Each row below holds a small network's activations on one input, seen along a few directions.
Each table varies a few parts of the input and shows all the possible inputs, shuffled.
Descriptions start from the smaller parts, as in this example, which fits no table here: one of 6 places along a line, together with either a single point or one of 11 places around a ring or (one of 3 separate values, together with one of 8 places around a ring).
Shared parts are said once, and a part with two or three values counts as separate values.

Other details of the inputs vary at random and push rows far along two fixed directions, the same in every table; ignore that.

Table:
R1: [-32  16 -31   9 -23 -17  23  -2  -3 -28 -52]
R2: [  9   0  27 -35  33   7  -9 -23   3  29  37]
R3: [ 14 -15  12   2  20 -12 -10 -38   8  28  48]
R4: [ 30 -18 -11  12  -3  -7 -22  33   1 -15 -56]
R5: [ 19 -16  -4   1  17  -4 -10 -19   8   2  30]
R6: [-41  21 -37   5 -30 -26  31 -18  -7 -38  -4]
R7: [-46  29 -42   4 -15 -28  18  -7  -7 -39   0]
R8: [ 52 -20  28  18   2  12 -36  18 -22  33   1]
R9: [ 25 -17  -4   1   9  -4   2 -21   8   6  30]
R10: [-70  21 -11  14   4   2  36  -3  38 -12  -3]
R11: [ 18 -11  22 -38  24  18   7 -28   6  27  35]
R12: [-43  30 -30   4  -9  21  36 -21 -19 -13   7]
R13: [-25  16 -54  12 -44 -21  20  40 -11 -57 -88]
R14: [ 10   6  17   8  32  24 -11 -26 -10  37  40]
R15: [ 15  -4  23   8  18  26   2 -37 -10  37  36]
R16: [  1 -14  21  16   6  -2  -3   7  37   8  41]
R17: [ 55 -22  19 -13 -40 -24 -44  76 -29 -18 -63]
R18: [ 88 -39  39 -13 -30 -12 -46  65 -21  -3 -53]
R19: [ 12  -2   4   7  18  29  -8 -11 -12  16  19]
R20: [ 11  -7  14 -35  19  12  -6  -8   0   8  17]
R21: [-68  37  -8  17 -14  23  32   5  12 -11  19]
R22: [  6 -10   7   6  21  -6  -8 -24  11  29  -3]
R23: [ 13  -9  30 -10 -27  -1 -17  71  13 -17 -25]
R24: [-53  29 -31   2  14 -10  23 -28   7 -10 -13]
Each input here is: one of 4 separate values, together with either a single point or one of 5 places around a ring.
- Changing only the choice among 4 separate values turns R3 into R8. The same change can be made to R7. Which row results? => R14
- Which other rows does R18 become when the choice among 4 separate values takes its other values? List them by row number. => R1, R6, R15
- List by row number the other rows that have the choice among 4 separate values in common with R20. => R2, R11, R17, R18, R23

Table:
R25: [-18  11 -13 -10 -40 -25   1  44 -18 -41 -26]
R26: [-52  14  10  30  17   7  12  -9  45   9  30]
R27: [-30  13   7 -25  20  22  15 -26   2  23  26]
R28: [-21  16 -12  -2  33  -4   8 -50   5  11  23]
R29: [ 23 -22  -3   1  -6 -19  -3  -2   4  -7 -21]
R30: [-19  15 -20   0  29  -5  15 -45   1   6  31]
R31: [-20   7 -23   5  26   6  10 -42  -6  11  30]
R32: [ 80 -38  29   5  29  -4 -41   5   6  40 -10]
R33: [ 72 -40  19  12  17   4 -43  13  -4  35 -22]
R34: [ -9   7 -49  12 -30  -9   5  20 -19 -42 -44]
R35: [-42   2  12  23  18  17  28 -12  53   8  28]
R36: [-27  20   9  -8   8  18  19 -28 -11  15  46]
R37: [-37  20   3 -20  18  18   7 -25  -5  10  29]
R38: [ 32 -10  -8  19 -12   1  -5  -3 -11   1  -8]
R39: [-4 -8 12 41 -4 -1 -8 42 32 -3  3]
R40: [-21   9 -37   5 -37 -38   8  19 -10 -36 -58]
R41: [  2  -2  17 -16 -12 -14 -16  18  -3  -5  -3]
R42: [-15  -1 -16  -7  12  -8  19 -52  15   6  36]
R43: [-33  22  11 -15   5  17  25 -31  -4  23  27]
R44: [-28   8   3 -29   3   4  22 -29  13   1  45]
R45: [-17  24 -28 -15 -42  -8   9  50 -15 -56 -42]
R46: [ 14  -5  11  -9   4  13 -16  21 -15   5  10]
R47: [ 52 -32  45 -19   2  -6 -31  24   7  30  -1]
R48: [ 18 -14 -10  10  -5 -26 -12   2  -6  -6  -5]
R49: [-28  20   8 -30  20  10  18 -23   8  15  23]
R50: [-30   9 -13  -2  14 -19   9 -48   6   4  20]
R51: [-26  15 -24 -13 -39   1  13  47 -22 -50 -55]
R52: [ 20  -2   0  23  -3  -6 -16  -8 -17   7 -14]
R53: [ 11   5   7 -13  -1  -1 -10  26 -11  -9   1]
R54: [-35  25  12 -10   7  16  14 -32  -8  15  34]
R55: [ 16  -4  16 -22   2   8  -2  18   1  -6  -9]
R56: [-40   5   4  25  15  18  24 -14  53   8  45]
R57: [-10  10 -31  19 -35 -11  19  11 -22 -35 -50]
R58: [-15   6 -43   9 -27 -10  12  21 -20 -44 -60]
R59: [ -9  10 -36   3 -19 -18  14  15 -10 -43 -53]
R60: [-25  10 -16 -18 -49 -22  15  45 -12 -53 -50]
R61: [-20  12  -9   8  13   5  21 -50  -2  26  15]
R62: [ 76 -41  25  16  24   4 -56  10  -8  34 -10]
R63: [-16  12 -26  -5  18   1  21 -43   8  -3  23]
R64: [ 13   4  18 -16   6   0 -19  18  -5   0  -3]
R65: [ 63 -33  33 -12   9  25 -35  26  -2  22  13]
R66: [ 84 -39  29  28  14   2 -42   6 -13  38   8]
R67: [ 56 -26  43  -4  -3  19 -19  22  -8  22  -2]
R68: [ -7  -8  17  33  -3   0  -5  38  39   8 -15]
R69: [ 24  -5  18  -4 -15  17  -5  13 -10   5  11]
- Changing only one part turns R41 into R25. The same change can be made to R26. Which row results? => R39
- Changing only one part turns R35 into R56. The same change can be made to R67. Which row results? => R69
- What do these inputs look like to the network? => one of 5 places around a ring, together with either a single point or (one of 2 separate values, together with one of 4 places along a line)
- Which other rows does R55 become when the place on the line of 4 takes its other values? List them by row number. => R51, R60, R67
- Which other rows does R45 become when the choice among 2 separate values takes its other values? List them by row number. => R63
- Which other rows does R28 become when the place on the ring of 5 takes its other values? List them by row number. => R30, R32, R59, R63
- Start at R52 and move only the place on the ring of 5, one step at a time. The first step leads to R61. Which rows follow, in order? => R57, R38, R66
